[[-21.6, 28.6, 35.5, -42.0], [31.4, -30.6, 44.1, -24.0]] -> 28.6
[[40.0, 34.8, -43.3, 8.1, -31.4, 21.0, -41.2], [-41.3, -20.1, -45.7, 22.3, -4.2, -32.3, -11.0], [-55.5, 22.5, 29.5, 36.9, -19.7, -31.7, -48.6]] -> -20.1
[[-15.6, 10.0, -39.1, -1.3, -55.0], [-18.4, 14.1, -37.6, -7.2, -47.6], [-20.7, 21.9, -36.1, -23.6, -39.4]] -> 14.1
[[34.9, 22.6, -3.4, 0.1, 47.8, -8.1, -7.5], [-26.3, -11.2, 11.3, 6.5, -37.6, 16.5, 16.4], [-27.5, -11.7, 11.8, 6.7, -39.2, 17.2, 17.0]] -> -11.2
[[39.6, -36.1, 47.6, -51.1], [-50.9, 10.0, -35.8, 41.0]] -> -36.1
[[-8.9, 39.7, -12.9, 16.8, -3.0], [38.6, -51.5, -0.8, 10.9, -9.4]] -> 39.7
[[-27.8, -42.5, -26.6, 1.5], [17.9, 47.6, -2.6, -22.2]] -> -42.5
[[-0.7, 21.1, 38.3, -7.2, -16.2], [-11.6, 26.5, 15.3, 10.2, 12.5], [41.7, -25.2, -22.8, 8.4, -50.0]] -> 26.5
[[30.6, -1.3, 5.9, 7.7, 32.2], [30.6, 7.4, 9.4, 4.3, -32.0], [30.6, 6.5, -6.5, -2.8, 39.6]] -> 7.4
---
[[-40.6 -28.3  -8.8 -15.4 -22.2 -21.7 -35.6]
 [-42.0 -28.5  -8.5  34.9 -22.8 -21.6 -37.7]] gives -21.6

[[ 18.9  13.4 -21.0 -28.9  30.5]
 [-25.2   3.5  30.6  46.2  -7.1]] gives 46.2

[[-23.4 -41.1 -25.0 -37.3 -43.6 -41.8]
 [-34.8  29.1 -37.7  28.7  31.6  28.9]] gives 31.6

[[ -7.1  24.9  20.5   1.6 -35.7  -9.3]
 [  4.7 -35.7 -26.7  -3.2  45.1  15.3]] gives 45.1

[[-17.9  39.4  -0.3 -12.1  -0.4  39.5]
 [-44.2 -26.2 -11.5 -30.2 -11.6 -26.2]] gives -11.6

[[  1.7  36.7 -49.9   4.0 -15.4   0.9]
 [ 11.8  34.8 -37.8 -10.8  25.2  -2.9]] gives 25.2

[[ 52.3  23.1  18.2  20.4  36.5  28.7  30.3]
 [-55.7  47.9  39.8  38.5 -23.5 -44.2 -36.3]] gives -44.2

[[-18.8 -37.0   0.8  47.4   0.6  23.9  -2.4]
 [ -5.1   3.9   4.6  16.3   3.0  -3.2   4.4]] gives -3.2
---
Input: [850 271 628 103 112]
Output: 850, 628

Input: [66 10 45 87 44 76]
Output: 87, 76

Input: [1543 1863 4010 9891 6297 6029 9417]
Output: 9891, 9417

Input:
[[-13 -10 -46  28]
 [-33 -25 -14  -9]]
Output: 28, -9

Input:
[[ 84  95 115  99 140 165]
 [211 157 124 170  48   5]
 [163 141 111 132  88  48]]
Output: 211, 170

Input: [  5 -19 -31  25]
Output: 25, 5
---
[[52.9 47.1 39.0 -6.0]
 [51.1 10.4  5.6 22.9]] --> 52.9, 22.9

[-4.0 -1.4 -3.2 29.2 40.5] --> -4.0, 40.5

[[ 20.9 -23.2 -12.0   1.9  40.3]
 [-15.5  -1.8 -10.8 -17.0 -17.6]
 [-40.6   3.2   3.0  -8.4 -29.1]] --> 20.9, -29.1

[ 18.7 -35.4  -2.2  -3.9   0.0  45.4 -30.1] --> 18.7, -30.1

[ 29.0  40.0  42.8 -28.8  -3.7  -2.8] --> 29.0, -2.8

[ 20.4  -7.1  32.7 -17.4 -30.5 -10.1  44.0] --> 20.4, 44.0
---
[501 110 978 236 397 393]
978, 501

[ 679 -503 -132  520 -588  430]
679, 520

[[8316 2711 3046 4778]
 [7979 3488 4141 5295]
 [7227 9341 6945 9094]]
9341, 9094

[88  8 75 91 74 98]
98, 91

[-165 -111 -647  -51  414  830]
830, 414

[207 220  89  75  38 107]
220, 207

[8070 5766 4056 5263 1501 6120]
8070, 6120

[789 659 552 141]
789, 659

[[62 52 58 50 58 80 88]
 [50 62 53 67 62 55 22]]
88, 80
